These are the activations of a small network on made-up records, seen along a few directions, one row for each record.
Records have a field called Zas. Each example row is followed by its value.
The word absent means that the record has no Zas.
The largest differences between rows may come from other fields.
[-31  20 -12  14 -18  -6 -20   1  12  24  15  21  -3   6  -3] -> n15
[-37   4 -22  12 -13 -10  18  -1  17   2   6  25  -8   5   9] -> n9
[ -9   4 -17 -11  -8   5   7   8   2  -4   3  -2 -18  11  15] -> n1
[  0   6  -5   0  14   7   3  -3   1 -27  -1   6  -6   1  -3] -> n13
[-45   6  -8   1 -19  -8  -9 -17   6  16   8  16  -4 -17   0] -> n2
[ 21 -23  -2   3  11   2   0   5  -9  -6  -4 -21  -4 -19   1] -> n3
[  6 -15  -8   0 -12  -1  -1  -2 -10   2  -5 -18  -6  -2 -12] -> n1
[ 14  -6  11   7  12  -7 -12 -16 -15 -15 -14 -13  -1  -9   2] -> n4
[ -9 -16   1   1   0 -14   9   8   9 -11   8   5 -10  -2   3] -> n3
[-41   6  -7  10 -24  -4 -12 -10   6  12   9  27   7  -9  18] -> n2
[-40   1 -26   1 -12 -11   2   1  27   5  10  24 -12   1  11] -> n9
[-26   8   5   7  -9  -1   8  -5   4  -6  -2   4   1  20  15] -> n12
[ -2  -4   6  11 -20   5 -11   2  -2   4   9   8  -3  -3  10] -> n11
[-37  -1 -10   4 -13  -1  -3  13  24  12  -2   7 -14  11  12] -> n1
[ 56  -2   1 -14  14  24   2 -11 -26 -21 -20 -26   8   1  -7] -> n10
[-18   1   8  -8  13  -1  19 -11  11   4  -5  -3   1  -1  10] -> n8
[-47   2  -5  -7 -17  -7   9  -2  32  16  18  38  -5  -6  -1] -> n6
[-38   4  -7   1  -7 -24  -1  -1  11   3 -16  20 -15   4  11] -> n7
[-19   7  -6  11 -27  11  -4  -2   4  10  10  14  -1  -6   1] -> n15
[ -1  -5   8   2  24  13  15   1   4  -2   1  -2 -11   3   9] -> n5
[ 11  -7  -6  10   7  16  16 -15 -13   0  -1   3  13   0  -2] -> n6
[ 26   5   7   8  30  -6  -3  -6 -32 -10  -1 -23   4   4   6] -> n4
[ 61  -9  19  -4  33  10   3  12 -34 -18  -8 -17  20   0 -15] -> n5
[ 31   7   8   5  10  -4   0  -1 -16 -11  -4 -29  21   7   0] -> n12
[ 18  -9 -11  -4 -11   5  -6   0  -8  -4  -3 -17  -3  -3   4] -> n1
[ 38  -3  -6   2  12  -4  15   8 -22   8   3  -2   8   4  10] -> n14
[ 44   6   7  -2  18   8   7   1 -27  -4 -13 -19   9   9 -22] -> n10
[ 12  -9   7  -7  12   2   9 -25 -20   1  -9 -14   6  -4  -4] -> n8
[  7  -4   6   4   0   3  -2 -13  -9  10  10  11 -18 -10   5] -> n5
[ 28 -20 -10 -12   7   6  -7  -5 -11   1  -9  -3   5   2  10] -> n14
[-24 -13  -7  -7   2  -1   5   9  20  17  -3  14  -8   6  12] -> n14
[-16   0 -10  -9  13  13  -4  -4   3 -18  11   3  -5   7   4] -> n13
[ 14   8   6   3   4  -1  -8  11   1   8  10 -16  -1 -12  -2] -> n11
[ -7 -14   8   0   8   6  -5 -14 -15  14 -11   2   9   6   3] -> n8
[ 51 -13  -4 -12  25  -7  -7   9 -24 -19   3 -30   7  -7  -3] -> n3
[ -6 -13  -5  -2   0   2  -4   3 -13   6 -13 -11   7  -8  14] -> n7
[  8 -17   5   7   4  16 -12  -2 -18  -2  -3 -14  -1   9  -6] -> n11
[ -1  10   7   5 -21   3   3  -9 -13   1   3  -3  -1  -5  14] -> n12
[-53  10  -3  12 -10   3  -1  10  32  11  19  30 -17 -11  16] -> n13
[ 41 -18   1 -12   5  10  15   5 -29  -6 -13  -2   5  -9  -5] -> n14
[ 28  -1   6   4  19  14  -2   9  -9  10  -6 -20  18  12   1] -> n10
[ 35   2  -5 -12  17   0  -8   4 -19  -7   1 -16  12   0  -1] -> absent
[ 46  12  12  -2  20  13   8  10 -33 -18 -18 -40  21  -1  -7] -> n12
[  6  -4 -24  -5  -7   1  -8  -4   1  -5  -7   4   0 -15   1] -> n9
[-53  23 -15  -7 -14  -7   0 -11  19   5  12  28 -14  -4  21] -> n2
[ 49   5  11  -5  33   2 -12   4 -36 -26 -14 -26  15  -2   2] -> n4
[ -3  -3  13   7 -10 -10  -7  -9  -6  -5   7   1   0 -18  15] -> n4
[ 21  10  -8 -10  18  -2  -8  -5 -16 -18  -8 -19  24  -6  -8] -> n2
[ 30  -3  -1  -5  19   8  -3   6 -15  -6  -7   3  30   4 -16] -> n6
[-10  -8   3   2  -3  -7   4  19   1  -9  -2  18 -14  -1   8] -> n3
[  2   8  -1   7   1  -9  -7   3   1   0  21   7   7 -15  -4] -> n13
[ 12   4  -5   0   9 -21  -7   5 -21   1 -17  -7   5  -1  -1] -> n7
[ 46 -10   3  -5  12  18 -18  -1 -20 -25 -18 -21   8   3  -2] -> n11
[-53  -6 -23   3 -13 -16   7   0  24  11   6  22 -16   1  -7] -> n9
[-33  -1  -3  -3 -12 -16  -1  11   8  -1 -10  26  -2   4  19] -> n7
[ 12  -6  12  -1  14  -3   6  -4  13 -15  -4   7  -1   2   3] -> n5
[-15   0  11  -2   2 -11  14  -8  12  -2 -12  12   7   4   5] -> n8
[-33  -7  -6   1  -2  -3   6  -9  28   4   7  25   8   8  -1] -> n6
[ 36  11  -3   4   8  12   8   6 -27 -19  -6 -19  21   5 -23] -> n15
[ 22  -4   6   0  10  -1  -6  -2  -8   8  -1 -16  13  12 -17] -> n10
[-37  10  -9  13 -27   7  -9  -7   9  22   9  20 -12  -6  -3] -> n15

Here are new rows. What is Zas for each?
[ 15  -5  -3  -5  14 -13   5  10 -16   3  -8 -26  14 -11   3] -> n7
[-47   3  -6  -5 -18  -9   8  -3  34  16  18  39  -6  -5   1] -> n6
[ 21  11  19  -3   8  -9  -9   9 -22 -10   1  -2  10 -15   3] -> n4
[ -1 -15  -8   7  -6  -9   1  -8   3  21  -4  11 -10  -4   4] -> n14
[ 32 -10  -8 -11  14   0  -6  12 -16  10   3  -2  11   8   8] -> n14
[ 29 -11  -1   3  22  -8  -2  14 -12  -2   2 -25   2 -12  -3] -> n3
[-61   3  -5   3 -16 -10  -4   0  28  12  22  31 -24  -9  -5] -> n13
[ 24   6   8   5   8   4   3   3 -30  -9  -2 -24  22  14   0] -> n12
[-15  -1  -7   7 -18  -2   2 -14  14  15  11  25   4 -15   3] -> n6
[-42  -3  -4  11   6   0  -7  -1  31   0   7  11  -7  -1   3] -> n13
[ 48 -15  14  -1  31   8  -6   8 -25  -9   3 -14  21   9  -2] -> n5
[ -1 -12  -6   5   9  11  -1 -13  10   9  -5  -1  15  -9  -2] -> n6
[-48   7 -28  13 -10 -14   7  -6  23  11   5  29 -22   7   9] -> n9
[ 44 -19   1 -14  16  -7  12  11 -21   0  -1 -17  18  -2 -14] -> n14
[ 24   2   9   4   5  -6  -6   0 -15 -10  -3 -27  25  10  -2] -> n12
[-37  14  -9   9  -8   3   1  -1  34   3  -7   8  -7   2  -5] -> n15
[ 24   3  -9   0  20   8   4  -6 -13  -1   6   1  26   8  -1] -> n6
[-11  -7   6   1 -16   9 -17   0  -7  10   9   4 -12  -3  -2] -> n11
[ 19  -7  -6  -4   1  -7   1  11 -18   3   0 -26   3   3 -20] -> n1
[-29  10  16  -2 -10 -12  -3   6   9  -7   2  24 -11  -9  13] -> n4
[ 44  -5   3  -8   6  11  -4 -13  -8 -13 -17 -19   8   0  -6] -> n10
[ 12  11   1   7  10  -3  -8  -5 -21   0  -4 -18   8  17   2] -> n12
[-24  -2   0   0  -8 -17   9   7   3  -7 -14  14  -2   1  10] -> n7
[ 24  -7  12  -3  -2  10  10 -11 -28 -18  -7 -34  13  -1  -8] -> n12
[  4 -11   9   6  14   4  -8 -14 -28  -9  -4 -11  -1   1   5] -> n4
[ 34  -3  12  -4  19  17  15 -10 -25  -8 -25 -19  17 -11   3] -> n8
[-21   8 -13  -9 -12  -3 -12 -17   4   2   4   6   2 -19  10] -> n2
[ 14  -8  15   0  22  -9 -12   0 -25  -8   1 -23  12   0 -11] -> n4
[-13  -3   8   0   0  -1   0   1   9  -9  -4  -3 -14   8 -14] -> n11
[ 44  -5  21  -6  26  -4  -1   7 -34 -26  -7 -29  23  -7 -14] -> n4
[-18   1   2  12   2   3   9  -1   3  -2   3   2 -20  16   0] -> n11
[-52   2   7 -14 -13 -15   6  -8  19  22   8  25 -15  -4   3] -> n8
